Here are a small network's activations along a few directions, averaged over the inputs that share one value of a field.
Values that are neighbours, or in one group, have similar rows; names and order tell nothing.
In the rows, zero is written as 500.
Strong random noise was added to every row along 4 fixed directions; ignore it. To show where, here is one row again and again, with new noise each time:
[506 465 614 534 434 470 464 588 417 520 468 460 606 414 591 464]
[507 408 591 571 606 401 445 410 590 550 510 460 499 555 240 590]
[453 481 471 602 466 502 632 581 360 580 475 453 557 482 732 497]
[452 438 432 626 579 424 621 448 478 594 560 482 520 564 539 590]
[436 399 434 670 636 433 593 365 620 603 648 519 472 616 292 578]
[534 402 696 526 510 407 315 463 621 489 576 509 594 441 216 481]


Values of L:
l12: [346 438 449 565 216 489 462 665 345 518 494 669 605 423 691 308]
l14: [496 514 702 401 403 839 498 572 712 469 588 481 330 489 247 317]
l10: [493 629 530 429 646 602 450 722 343 435 148 417 419 374 574 320]
l1: [633 611 467 337 512 520 422 473 706 410 658 549 494 381 570 435]
l2: [503 643 246 485 832 380 584 365 506 498 492 514 377 696 374 774]
l4: [449 469 496 670 299 659 600 527 367 566 479 609 467 612 570 382]
l11: [575 550 570 432 466 576 494 491 513 317 406 370 508 460 508 537]
l3: [546 459 544 359 487 488 466 438 611 548 695 519 420 559 472 532]
l6: [393 459 446 540 627 471 469 527 558 400 430 502 372 477 296 391]
l15: [377 514 253 673 717 546 777 393 631 595 588 522 440 583 448 484]
l9: [484 446 282 612 427 568 575 245 544 585 719 685 454 688 393 605]
l5: [376 508 538 657 434 713 581 669 469 487 282 488 296 520 303 180]
l13: [599 519 607 360 336 380 321 489 556 392 762 530 699 437 467 414]
l7: [585 480 514 475 351 656 524 476 486 605 372 355 405 657 512 559]
l16: [468 656 293 424 642 497 567 389 570 503 454 519 441 462 688 689]
l8: [679 417 885 273 494 275 133 561 444 418 306 420 711 315 357 658]
Each value of L is a pair of two hidden parts, and every pair occurs once (4 first parts, 4 second parts).
l7 and l3 share the first part; l7 and l12 share the second. Which value has the first part of l12 and the second part of l3?
> l5
l1 and l14 share the first part; l1 and l10 share the second. Which value has the first part of l10 and the second part of l14?
> l6
l8 and l15 share the first part; l8 and l13 share the second. Which value has the first part of l13 and the second part of l15?
> l11

Values of E:
e18: [634 529 777 396 406 505 418 627 324 391 529 437 610 348 629 487]
e17: [474 557 439 416 368 683 394 627 456 335 485 563 513 404 674 291]
e8: [539 542 661 381 716 443 438 507 537 509 230 274 370 504 268 632]
e12: [410 502 431 552 439 406 629 598 335 527 429 545 545 436 770 496]
e15: [521 591 375 432 608 480 583 404 584 469 339 471 381 521 483 564]
e11: [470 426 321 608 472 287 609 359 509 562 714 606 532 594 590 625]
e21: [456 419 457 518 504 464 541 525 413 528 384 499 468 659 475 559]
e5: [505 579 563 432 637 511 516 571 510 450 336 434 454 454 481 492]
e2: [545 601 557 379 309 505 495 468 482 457 396 445 462 495 759 532]
e6: [468 671 641 447 367 711 425 752 484 418 351 496 453 253 498 291]
e9: [556 419 569 470 493 445 438 388 578 543 565 516 592 547 411 699]
e10: [551 452 706 460 340 471 281 554 517 523 475 544 565 512 415 395]
e1: [533 492 429 484 289 493 625 622 407 583 701 669 708 508 900 372]
e19: [622 478 426 346 615 224 359 306 558 342 359 488 484 566 555 793]
e13: [497 527 493 572 346 565 492 569 191 559 400 553 625 389 703 430]
e14: [417 484 461 648 362 679 588 498 532 556 762 497 558 550 473 432]
e16: [438 405 525 579 474 538 431 632 367 505 469 571 532 339 530 283]
e3: [558 475 654 443 491 588 517 694 399 447 374 310 503 386 627 450]
e4: [520 552 709 415 603 540 405 619 391 506 194 199 476 440 510 610]
e20: [463 513 532 583 427 503 485 652 302 484 378 465 531 439 527 309]
e7: [599 608 422 401 507 658 501 468 614 555 560 489 503 484 593 458]
The values of E form a line.
Which values are neighbours of e1? Give them in the order they are listed.
> e9, e10
Which values are neighbours of e18? Give them in the order they are listed.
> e14, e3
Which values are neighbours of e8? Give them in the order they are listed.
> e5, e4
Which values are neighbours of e2? Give them in the order they are listed.
> e19, e7
